A small network was shown many inputs. Here are its activations along a few directions, one row for each input.
Each table varies a few parts of the input and shows all the possible inputs, shuffled.
A made-up example of a description, with smaller parts first: one of 8 places around a ring, together with either a single point or (one of 2 separate values, together with one of 4 places along a line) or one of 9 places along a line.
Shared parts are said once, and a part with two or three values counts as separate values.

Other details of the inputs shift rows strongly along two fixed directions, in all tables alike. That doesn't count.

Rows:
R1: [  8   7 -13 -10   6  -4 -10   8 -10  -4   3   4  -3]
R2: [  1   7  -9 -12   3  -5  -7  11  -1   7  -4  -3   9]
R3: [ 21   4 -10   0  -3  17  -6  18  -3  -5  -6 -19  -2]
R4: [-5  0  2 -1  0 -5  3 -7  0  2  0  4  2]
R5: [ 21   9 -12   2  -3  17  -3  13   3  -2 -14 -23  13]
R6: [  4  10 -14 -10   8  -8  -6   5  -7   2  -4   3  11]
R7: [  7   1   2  14  -7  14  11   4   2   1  -8 -16   2]
R8: [ -9   6 -10 -26   9 -20 -15   4  -4   8   3  14   8]
R9: [ -4   2  -9 -24   7 -16 -19   8  -7   2  10  13  -7]
R10: [  8   3  -9 -15   3  -2 -16   8  -6  -3   3   4  -3]
R11: [-16  -7  17  12   1  -2  10 -11  16   3   2   6   7]
R12: [-10  -6  12  18   1  -2  16 -17   1  -4   6   9  -8]
R13: [  4  -9  16  31 -10  21  20  -8  10  -7  -3 -15  -7]
R14: [-14 -11  18  15  -3  -1  13 -14   7  -1   7   6 -10]
R15: [  7   3  -9 -14   3  -2 -14  12  -5  -1   3   0  -4]
R16: [-5  0  3 -3  3 -3 -2 -5  5  1 -1  6 10]
R17: [  6   5 -12 -14   1  -5 -10   3 -14  -1   0   3  -4]
R18: [-7 -1  2 -1  0 -6  3 -5  1  3  1  4  1]
R19: [-7 -3  2  0 -2 -4  4  2 -5  4  4  2 -9]
R20: [  3   7 -12 -12   1  -7  -5   9  -9   6  -3  -2   2]
R21: [-12  -4  11  19   1  -4  18 -18   4  -1   2   8   1]
R22: [  7   2  -8 -13   3  -1 -14   8  -4  -3   3   2  -4]
R23: [  6   5 -12 -13   1  -5 -10   4 -13  -1   0   1  -5]
R24: [-16  -9  18  15  -3  -3  15 -16  10   2   4   6  -1]
R25: [ 22   9 -12   0  -2  16  -5   9  -1  -5 -14 -17  14]
R26: [-5 -5  6 -2  2 -3 -4  1  4 -1  8  7 -7]
R27: [ 38   2  -1  35 -16  47  16   4   5 -16 -19 -42   0]
R28: [-9 -1  3  0 -1 -7  6 -1  0  6  1  3  0]
R29: [-15 -11  17   8   0  -2   6  -5  10   0  10   9  -8]
R30: [-14 -11  17  14  -3  -1  14 -10   6   1   7   5 -10]
R31: [-18  -5   4 -12   4 -20  -3  -7  -5   5  12  18 -11]
R32: [  0   7 -10 -14   4  -6  -8  13  -2   8  -4  -2   8]
R33: [-7  0  3 -3  3 -5 -2 -3  8  3  0  4  8]
R34: [-12  -8  17  14  -3   0  13 -18   8  -1   2   7   1]
R35: [ 25   4  -9   2  -4  20  -9  10  -3 -11  -7 -15   1]
R36: [-3  0  1 -1  0 -4  1 -8 -3  0 -1  6  3]
Each input here is: one of 4 places along a line, together with either a single point or one of 8 places along a line.
- The inputs of R25 and R35 match in every part but the place on the line of 4. If R6 is changed in the same way as R25 into R35, which row does it become? => R1
- Start at R3 and move only the place on the line of 4, one step at a time. The first step leads to R30. Which rows follow, in order? => R28, R2
- Start at R16 and move only the place on the line of 4, one step at a time. The first step leads to R34. Which rows follow, in order? => R23, R10

Rows:
R37: [  7  12 -16  -7   1  -5   1   5 -11   6 -10  -6  11]
R38: [-18 -13  30  33  -5   6  27 -25  23   0  -1   2   9]
R39: [-2 -7  8 -2  2  3 -8 -1  8 -6  7  7 -4]
R40: [-54  -6  10 -37  18 -57 -12 -18   2  22  22  52   3]
R41: [ 18  19 -32 -34   6  -4 -26  28 -12   7 -12  -9  19]
R42: [ 29   2  -5   7  -3  28 -10  17   9 -13  -5 -21   2]
R43: [ 18  -3  -2   9 -10  19   3  14  -9  -6   0 -19 -23]
R44: [ 13  16 -31 -26   6 -14 -16  11 -31  -1   0   3  -8]
R45: [-29  -9  24  27  -2  -9  30 -31  11   4   3  15   4]
R46: [-27 -10  22   4   7 -11   3 -13  25   5   9  18  11]
R47: [ 19  14 -32 -29   5 -10 -21  18 -29   0  -2  -2  -7]
R48: [ 30  -4   8  33 -14  43  10  -1  12 -18 -13 -31  -1]
R49: [-16  -3   2  -5  -2 -13   7   5  -5  13   5   4 -10]
R50: [ 11  -8  13  27  -8  24  12  -8   8 -13  -2 -12  -6]
- The inputs of R37 and R47 match in every part but one. If R45 is changed in the same way as R37 into R47, which row does it become? => R44
- What is each input in this table made of? => one of 2 separate values, together with either a single point or one of 6 places along a line
